Each row below holds a small network's activations on one input, seen along a few directions.
In each table, some parts of the input vary, and every possible input appears once, in random order.
A made-up example of a description, with smaller parts first: ring(5) and (point or line(9) or (values(2) and line(6))).
Shared parts are said once, and a part with two or three values counts as separate values.

Other details of the inputs shift rows strongly along two fixed directions, in all tables alike. That doesn't count.
To show where, the next rows are all for the same input, with only those details redrawn:
[-10  21  50  41  60  34 -26   2  38  -4  19 -37]
[-39  30 -24 -42  -7  -4  17  24  49 -34  29  39]
[-23  -8 -10  -9 -18  12 -26 -14  21   5  17  12]
[ -9 -53  -8  12 -45  22 -69 -54  -9  44   5  -4]
[-22 -18 -14 -10 -29  11 -33 -22  15  12  15  14]
[-10 -50  -8  12 -42  22 -67 -52  -8  42   5  -4]
[-38  22 -29 -43 -17  -4  12  17  44 -28  27  41]
[-39  28 -24 -42  -9  -3  16  22  48 -32  29  39]

A family of inputs:
row 1: [-22  27 -41 -25 -11 -44  28  36 -16 -25  42  32]
row 2: [ -2 -44 -14 -22  -9 -24   1 -17  13  26  -2   1]
row 3: [ 24   4 111  47  45  17  17  12  33 -24  19 -28]
row 4: [ -6  30  59  52  75   4  -5   0  40   1  18 -40]
row 5: [ 36 -69  32  24 -68  -6 -26 -19 -75  18  22   1]
row 6: [  7  17  57  53  85 -18   9   2  41   5  10 -44]
row 7: [-18  20  26 -27 -47 -11  63  40  11 -55 -20  47]
row 8: [ 32  46 -46 -50  12 -19  67  24  -1 -21 -23  35]
row 9: [-23  45  51  56  58  45 -13  20  16 -15 -27 -44]
row 10: [ -5  -3 -44 -63  12 -25  42  62  -8 -36  29   2]
row 11: [ 46  48  10 -37 -29  -1  70  24 -12 -56 -10  64]
row 12: [-15 -15 -33 -75   0 -17  37  29  44 -25  10  13]
row 13: [ 34  22 -33   0 -26   0  -4 -34 -38  20 -24  24]
row 14: [-22 -16 -14 -10 -26  12 -32 -20  16  10  15  13]
row 15: [-18  38  51  64  54  14  -2   6   8   0 -31 -44]
row 16: [ -6  26  49  66  63  -7  13   8   9   3 -39 -49]
row 17: [-17 -22 -17 -10 -17 -14  16   0  -9  15 -47  -4]
row 18: [ 41  -2 -25  13 -34  40 -49 -48 -51  36 -30   5]
row 19: [ -1 -67 -14  -4 -33  21 -31 -26 -32  38 -59 -39]
row 20: [ -9  14 -44 -23  -3 -67  42  39 -16 -21  34  28]
row 21: [  1 -47 -26  20 -45  12 -68 -27 -66  37  23 -12]
row 22: [ 59  58  36  58  85   3  22  -4  -9   2 -25 -36]
row 23: [ 52 -10 -41 -38 -12  19   8 -12 -31  13 -39  -4]
row 24: [ 21 -70 -24   9 -19 -24 -29 -18 -65  48   7 -25]
Describe the family of inputs behind these rows.
Answer: values(4) and (point or line(5))
The inputs of row 10 and row 12 match in every part but the values(4) part. If row 5 is changed in the same way as row 10 into row 12, which row does it become?
Answer: row 3
Which other rows does row 24 become when the line(5) part takes its other values? List them by row number.
Answer: row 1, row 10, row 20, row 21
Which other rows agree with row 22 in the values(4) part? List them by row number.
Answer: row 8, row 11, row 13, row 18, row 23

A family of inputs:
row 25: [ 14  57   5 -20  41 -22  57  28  16 -54 -15 -17]
row 26: [-57  51   1 -22  39 -25  56  45  79 -36  10  37]
row 27: [ 53  -7  70  44   5  73 -37 -35 -28  30 -16 -30]
row 28: [-13  -1  27  68  19  55 -83 -36  -1  33   1 -48]
row 29: [ 10  -9   7   7  34 -11 -19 -16 -13  -8   9  39]
row 30: [-51  78 -20 -42  32  -3  35  29  79 -36  34  48]
row 31: [ 40  78  61  21  42  23  32  19  36 -55  11  -7]
row 32: [  9 -58 -44 -30 -14   0 -18   1 -21  37   9 -10]
row 33: [  4  -4   2  27  -8   5 -18 -18 -58  16 -32 -32]
row 34: [ 52 -30  -5 -20 -23   0  25  14 -52  14   4  10]
row 35: [ -13   -2  -88  -45 -119    6  -18  -37  -42   11  -22   72]
row 36: [ 19  56 111  74  89  13  43  25  29 -15 -10 -24]
row 37: [-21 -36 -54 -15 -63 -17 -36 -29 -56  29 -30   0]
row 38: [ 22 -23  10  -5   3  24  -5 -22 -44  25 -40 -33]
row 39: [ -4 -73  20  16 -32 -12 -60 -47 -15  24  22 -46]
row 40: [ 25  -5 -35 -36 -44 -50  48   9 -40  10  22  58]
row 41: [-14 -46 -71 -78 -69 -11  -2 -19 -32  23 -32  26]
row 42: [-13  65  18   2  45 -13  70  31  42 -28 -24  29]
row 43: [ 53   9  34  58  15  47 -48 -59 -10  23 -31 -48]
row 44: [-12 -53 -42 -32 -55 -28 -34 -39 -12  14  -5 -11]
row 45: [-60  32  21 -11  30 -20  22  59  27 -53  52  -9]
row 46: [  4 -52 -45  -6 -54  -8 -58 -28 -62  -2  -3  50]
row 47: [-15  -2 -67 -54 -65 -37  30   2  32 -25 -35  50]
row 48: [  0  49  30 -37   9   5  90  67  36 -62 -11  44]
row 49: [-18 -85  33  18 -36  30 -50 -28   7  41   1 -16]
row 50: [-32 -49  41  39 -10  -1 -36 -30  23  38  18  -3]
row 51: [-15  10 -43   3 -43  24 -44 -28 -14  18 -18  17]
row 52: [ 11  58  96  77  66  22  34  48  12 -40 -14 -32]
row 53: [ -7 -33 -85 -71 -85 -47  -1 -30 -20   1 -26  28]
row 54: [-36  23  15 -22  42  16  38  50  66 -34  -8   3]
row 55: [ 39 -39 -15   8  27  16 -18  -5 -34  47 -18 -40]
row 56: [-23  46  20 -11  23   8   6  21  81 -55  55   5]
row 57: [ 29  77  64  31  96  72  21  21  32 -23 -18 -37]
row 58: [ 12  69  91  56  84  11  36  53 -14 -46   7 -52]
row 59: [ 24 -30  29  46  11   5 -35 -64 -57  65 -36 -43]
row 60: [-39  63 -23 -65  26  28  38  49  77 -49  22  36]
row 61: [ -6 -59  40  42 -23   2 -47 -32  25  13   9 -31]
row 62: [  17  -31  -73  -43 -108  -45   21   11  -78    4   13   64]
row 63: [ 29  -7  18  49  -8  40 -54 -78 -31  66 -29 -11]
row 64: [ -4 -53  -5  21 -36  -3 -43 -41  18  21 -25 -19]
row 65: [ 14  52 -54 -47  34 -49  69  59  34 -53  13  14]
row 66: [-16 -25  41  66  40  21 -65 -21 -29  31  -6 -82]
row 67: [ 23  27  45   5 101  28  12  44  17 -56   7   3]
row 68: [  7  67  68  12  72 -17  63  36   8 -34  13  -7]
row 69: [-31 -53   9 -36 -22   4 -17   0  -2   8  28 -11]
row 70: [ 43  50 -14  -8  49 -29  64  42   9 -42   4 -12]
row 71: [-57 -15 -47 -20 -59 -16  -5  10  15  -8 -10  37]
row 72: [ -3  52 -28 -42 -12 -30  79  37  47 -65 -29  44]
row 73: [  0  55  22 -60  22  -8  90  67   8 -65   7  26]
row 74: [-15 -51 -47 -64 -39 -20  13  31   0   4  51  30]
row 75: [-71  33  10 -11   0 -18  38  66  61 -61  38  33]
row 76: [ 54 -14  33  73  59   5 -18 -33 -50  65 -13 -54]
row 77: [ 19  31  30  11 -13  16   3 -25  -5  11   6  31]
row 78: [ -1 -24 -89 -48 -45 -51  14 -11 -28  40   2  48]
row 79: [ 39   4  32  63  33  46 -66 -57   9  30 -28 -63]
row 80: [-37   2 -61 -50 -53 -38  32  -4  24   8 -28  72]
row 81: [  8  51  -9 -63 -19 -48  83  44  11 -77  10  37]
row 82: [-24  62  35  48  73  12  26  49  41 -35 -27 -27]
row 83: [-56 -48 -38 -59 -68 -47  -7 -20  -4  17  42  46]
row 84: [  1 -26  -7  38 -49  12 -23 -29 -41  27 -52   1]
row 85: [-46 -21 -49 -84 -82  15  -7   1  36 -11  42  68]
row 86: [-20 -38 -83 -50 -48 -51   3  -9 -15  38  27  45]
row 87: [-28 -39 -83 -66 -82 -47  -6 -43 -35  42 -21  51]
row 88: [-31 -35   3  28 -54  33 -81 -40  -8  29  34  -4]
row 89: [ 31 -38  42  56  48  -6 -34  -3   6  12  47 -70]
row 90: [ 14 -36  33  41  22  44 -32 -23  -1  42 -56 -44]
row 91: [  6 -14  13  63  54   7 -39  13 -24  27  19 -66]
row 92: [  0 -47  41  25  40  37 -50 -24 -16  40 -14 -76]
row 93: [ 11 -12   6  42  -1  35 -69 -75 -12  71 -23 -16]
row 94: [-15 -31  33  39  38   1 -47 -41 -12  51  -1 -53]
row 95: [-14 -42 -13  -1  -4 -34 -11  -2  -4  34  59   8]
row 96: [ 36  67  54  81 122  15  30  54 -17 -19   3 -72]
row 97: [-14 -21  60  61  22  40 -74 -53  21  49  39 -31]
row 98: [ 48 -42  12  28  13   1 -56 -39 -26 -11  -6  -4]
row 99: [ 45 -10  63  52  -5   7   1 -17  -4  -5 -29 -23]
row 100: [ 30 -17 -62 -56 -28 -10  40  17 -37   9 -13  27]
row 101: [  0  55  24 -15  50  21  74  54  42 -45 -35   9]
row 102: [  4  -6 -33 -30 -30  44 -28 -29   2  26 -26  15]
row 103: [ 32 -47 -13  27  12 -14 -39 -22 -13  30  11 -52]
row 104: [-32  31  -3  -3  41 -28  35  79  25 -46  72   0]
row 105: [ -1   8  -5   6  -2  22 -40 -31  39  -3   7 -16]
row 106: [ -5  40 -25 -29 -72   6  16  11 -18 -31   9  66]
row 107: [  1 -19 -76 -15 -39 -29  -7   7 -47  22  -3  14]
row 108: [ 35  53 -25 -52  -1 -55  97  68  10 -73  31  43]
Describe the family of inputs behind these rows.
Answer: values(4) and (point or (line(4) and line(5)))
The inputs of row 85 and row 97 match in every part but the values(4) part. If row 32 is changed in the same way as row 85 into row 97, which row does it become?
Answer: row 86
The inputs of row 55 and row 107 match in every part but the values(4) part. If row 34 is changed in the same way as row 55 into row 107, which row does it become?
Answer: row 62
The inputs of row 57 and row 43 match in every part but the values(4) part. If row 69 is changed in the same way as row 57 into row 43, which row does it become?
Answer: row 39
Start at row 31 and move only the line(4) part, one step at a time. The first step leads to row 99. Which rows follow, in order?
Answer: row 81, row 108
Which other rows does row 66 become when the values(4) part takes its other values? List them by row number.
Answer: row 44, row 92, row 94
